[ 15   5  20 -11  -8  -2 -15  29  -1  23  12  -6  15   6  -2 -20 -54   0
  -4  -5  -7  12  41 -17  -1   4  30  -8  34  19 -18  -1   3  26 -18  26
   0 -17 -15 -39  -9   1 -30 -18] = kune
[ 25  -1  -6  -8  -6 -26  -1 -26   8  -7   5   9 -31  -5   2 -34  52 -26
  -3   0  15 -17 -10   7  -7   9 -21  -5 -38  -5  17  -5 -19 -31  13  12
  -3  25 -18  -2  40  15  -6  26] = nozi
[-35 -22   1  25 -21  23 -14  32   8   2 -41 -18   2 -12 -26 -22 -24 -20
 -17   5 -35  26 -23  -4  10  26   7  10  25 -35  28   1  -3   5 -35   7
   1  -8  14  11 -12 -37  -4 -29] = Vike
[-18 -28 -12   9  -8  49  26  19  25   6 -16 -31   9 -22 -10 -17  -2  -1
 -31  30 -31 -10 -25  26  10  27  -4  -4   0  39  34  -3 -16 -26 -34  19
  -5  28  13  27  -8 -39  17 -33] = kibar
[ 24  28  22 -13 -26 -19  -6   5  -4  24  12   7  -4   7  -2   0 -57 -16
  12 -14   1  11  11 -29  -6   8  23  -8  32   4 -33  -6   1  18  -1 -40
   5 -24 -30 -42  -2   5 -41  -7] = Ridu
howmany kibar: [27] -> 2
q: [ 24  28  22 -13 -26 -19  -6   5  -4  24  12   7  -4   7  -2   0 -57 -16
  12 -14   1  11  11 -29  -6   8  23  -8  32   4 -33  -6   1  18  -1 -40
   5 -24 -30 -42  -2   5 -41  -7] -> Ridu
howmany Vike: [-35] -> 4
q: [-18 -28 -12   9  -8  49  26  19  25   6 -16 -31   9 -22 -10 -17  -2  -1
 -31  30 -31 -10 -25  26  10  27  -4  -4   0  39  34  -3 -16 -26 -34  19
  -5  28  13  27  -8 -39  17 -33] -> kibar
q: [ 15   5  20 -11  -8  -2 -15  29  -1  23  12  -6  15   6  -2 -20 -54   0
  -4  -5  -7  12  41 -17  -1   4  30  -8  34  19 -18  -1   3  26 -18  26
   0 -17 -15 -39  -9   1 -30 -18] -> kune
succ: [40] -> [15]

[  8 -14  33   8 -21   7 -19  -1  -3  -1   7   8  10  -7  -4  -3  -1 -14
 -17  12  13 -27  -3   4   0   1  -6 -29   3   1 -14   2 -40  14 -16   0
   0  13  30  -9  41   2 -11  26  -4 -13  -1   0 -17   1   0  17  -9  44
   7 -22  13   0   1] = fanor
[-13 -10  29   9 -19  -4 -18   1  -5 -17  11  18   0   0  -4  -3   0 -11
 -15   8  15 -24  -4   2   0  -3  -3   0   6   0 -19 -11 -35   0  -8   2
   0  10  14  -2   0  -2   4  30  -7 -21  -4  -3   0  -4  -2  11   0  43
   1 -16  14  -7  20] = duter
[-17 -14  33   8 -21   7 -19  -1  -3 -19   7  18 -22 -19  -4  -3  -1 -14
 -17  12  13 -27  -3   4   0   1  -6 -29   3   1 -22   2 -40  14 -16   0
   0  13  30  -9  41   2 -11   2  -4 -13  -1  -4 -17   1   0  17  -9  44
   7 -22  -4   0   1] = Siv
[-17 -14  33   8 -21   7 -19  -1   7 -19   7  18  10  -7  -4  -3  -1 -14
 -17  12  13 -27  -3   4   0   1  -6 -29   3   1  -3   2 -40  14 -16   0
   0  13   2   2   0  -2  14  29  -5 -17 -11  -4 -19   0  -6  11 -27  29
  -1  -7   1 -18  26] = miz
q: [-17 -14  33   8 -21   7 -19  -1   7 -19   7  18  10  -7  -4  -3  -1 -14
 -17  12  13 -27  -3   4   0   1  -6 -29   3   1  -3   2 -40  14 -16   0
   0  13   2   2   0  -2  14  29  -5 -17 -11  -4 -19   0  -6  11 -27  29
  -1  -7   1 -18  26] -> miz
q: [-17 -14  33   8 -21   7 -19  -1  -3 -19   7  18 -22 -19  -4  -3  -1 -14
 -17  12  13 -27  -3   4   0   1  -6 -29   3   1 -22   2 -40  14 -16   0
   0  13  30  -9  41   2 -11   2  -4 -13  -1  -4 -17   1   0  17  -9  44
   7 -22  -4   0   1] -> Siv
howmany Siv: [-4] -> 4
succ: [15] -> [-24]
q: [-13 -10  29   9 -19  -4 -18   1  -5 -17  11  18   0   0  -4  -3   0 -11
 -15   8  15 -24  -4   2   0  -3  -3   0   6   0 -19 -11 -35   0  -8   2
   0  10  14  -2   0  -2   4  30  -7 -21  -4  -3   0  -4  -2  11   0  43
   1 -16  14  -7  20] -> duter

[-25  -1  -6  24 -24  30]  zigo
[ 32  24 -12  33 -11 -43]  Puz
[ 45  17   8   2   2 -16]  lalu
[ 12  -8  17  -7  25 -16]  gazu
[-22  11 -17   3  44  15]  fizut
[-11   5  25  26  -2   8]  lumi
[ 7  5 25 -4 -2  8]  Valiv
[ 30 -25 -23 -25 -16 -25]  tadap
succ: [11] -> [-17]
common Valiv gazu:  -> [25]
howmany tadap: [-15] -> 0
succ: [-1] -> [-6]
succ: [-12] -> [33]

[-49 -42  38   0 -10  47] = tevu
[-29 -22  47   8 -24 -23] = fovuv
[-19  32 -31  20 -41   6] = Fol
[ 21  -1   6  -3  14 -43] = Bev
[ 21  -1   6  -3 -41 -32] = gos
[-42 -44 -29  32   2 -12] = mil
[  8   8 -44 -44 -44 -32] = nasep
[ 12  -9 -45 -27 -33 -43] = zakif
q: [  8   8 -44 -44 -44 -32] -> nasep
common fovuv mil:  -> [-29]
succ: [12] -> [-9]
howmany nasep: [-43] -> 0
common nasep gos:  -> [-32]
q: [-29 -22  47   8 -24 -23] -> fovuv
common nasep mil:  -> [-44]

[ 14 -12 -17  -8   0  13 -10  25   9  -8  -2 -41  15 -21  13]  zatef
[-16  17  -4 -13   0   6  -5   8  20  28  -5  18  19  30 -23]  rupef
[ 12   3   4  22 -17  31  -9 -24   1  -9  -8 -24 -16 -14 -21]  dadub
[-16  17 -12 -13   0   6  -5   8  20  28   4  18  19  30 -23]  fon
[ -8   8  22  17  -2 -11  11 -31 -15  -1   3  34 -25  11  -9]  lafil
[-19  10 -10 -22   9 -14 -22  21  13  23   0  25  23  28  -3]  riziv
[  9 -18 -12 -15  11 -11  -1  29  -1 -11   7 -26  15 -17  31]  Posev
[ 12 -17 -13 -12   7  -1  -5  28   1 -10   3 -35  14 -21  25]  Fim
[-19   7   0 -18  13 -25   9  12   2  16   7  37  -3  26   6]  Zapab
[ -7   1  23  13   3 -21  12 -25 -20  -8   7  34 -25   6   5]  Foniz
howmany riziv: [-3] -> 1
succ: [29] -> [-1]

